Each row below holds a small network's activations on one input, seen along a few directions.
In each table, some parts of the input vary, and every possible input appears once, in random order.
Descriptions start from the smaller parts, as in this example, which fits no table here: one of 6 places along a line, together with either a single point or one of 11 places around a ring or (one of 3 separate values, together with one of 8 places around a ring).
Shared parts are said once, and a part with two or three values counts as separate values.
In the rows, zero is written as 128.

Other details of the inputs shift rows strongly along two fixed directions, in all tables alike. That doesn't count.

A family of inputs:
x1: [154 100 139 137 106 133 113  87 155 159  99 112 157 141 172  56]
x2: [110 116 144 101 141 120 126 150 132 122 176 159  99 140 115 177]
x3: [117 168 112 184 106  97 141 149 122  75 107 110 217  43 150 139]
x4: [114 173 125 135 164  67 140 170 109  48 106  99 178  53 115 147]
x5: [119 104 164  82 164 151 125 120 137 149 136 182  53 175 109 143]
x6: [163 126  93 183  81 162 120 100 122 178  81  75 137 145 141  61]
x7: [107 190 110 153 194 108 144 184  74   6 115  66 187  49  98 214]
x8: [104 123 140 107 140 151 142 119 118 141 151 183  64 152 111 163]
x9: [ 96 115 166  98 167 128 118 145 130 115 154 171  89 139 106 168]
x10: [ 94 113 142 106 155 148 134 125 133 159 167 205  66 167 115 166]
x11: [173 111  97 147  85 159 113  99 137 184 103  60 144 170 136  61]
x12: [139 133 139  84 155 132 137 137 130 132 168 162  92 144 126 162]
x13: [138 103 132  95 113 133 116 115 133 153 146 137  86 163 124 136]
x14: [159 109 113 147  63 118 111  98 165 156 110  82 194 132 167  57]
x15: [134 136 103 161  87 113 141 122 123 146 100 116 159 105 137  70]
Description of these inputs: one of 3 separate values, together with either a single point or one of 4 places along a line.
- The inputs of x6 and x7 match in every part but the choice among 3 separate values. If x10 is changed in the same way as x6 into x7, which row does it become? => x9
- Which other rows does x4 become when the choice among 3 separate values takes its other values? List them by row number. => x12, x15

A family of inputs:
x16: [109 122 142 144 120  85 128 149 124 102 107 101 159  93 114 112]
x17: [136 104 126 115 136 168 116 111 120 171 128 125  69 187 115 116]
x18: [113 137 132 117 136 106 133 160 119  86 153 112 142 110 102 167]
x19: [157 117 123 116 108 145 118 100 155 168 130 142 134 155 160  93]
x20: [129 137 153  70 192 135 130 137 134  98 168 178  95 137 130 206]
x21: [131 108 126 153  80 128 123 102 146 178 110 143 133 143 148  66]
x22: [149 139 118 152 122 122 126 125 119 116  87  75 167 111 138  90]
x23: [117 155 132  89 171 147 145 140 131  98 186 193  96 119 128 226]
x24: [132 159  98 170 114 136 138 134 111 105 116  97 159  91 133 135]
x25: [ 97 114 148 114 145 121 128 142 128 130 143 161  90 137 103 152]
x26: [124 127 144  85 161 127 124 143 126 111 152 139 111 140 117 162]
x27: [145 148 121 119 157 162 135 113 123 125 130 143 110 131 144 151]
x28: [138  91 151 104 125 140 112  94 150 181 115 162  96 177 145  78]
x29: [135 139  87 191  77 117 128 129 106 126  90  54 176  98 120  82]
x30: [134 137 121 149 135 116 127 144 108  95 101  70 159 104 116 122]
x31: [ 97 132 128 161 105  96 135 149 122 112 128 126 150  89 113 134]
x32: [145  90 140 116 105 153 117  78 159 210 117 171  96 189 164  54]
x33: [116 148 116 140 115 102 140 154 120  93 145 112 161  94 115 158]
- The inputs of x20 and x22 match in every part but one. If x26 is changed in the same way as x20 into x22, which row does it become? => x30
- What is each input in this table made of? => one of 3 separate values, together with one of 6 places around a ring
- Which other rows does x17 become when the choice among 3 separate values takes its other values? List them by row number. => x18, x25
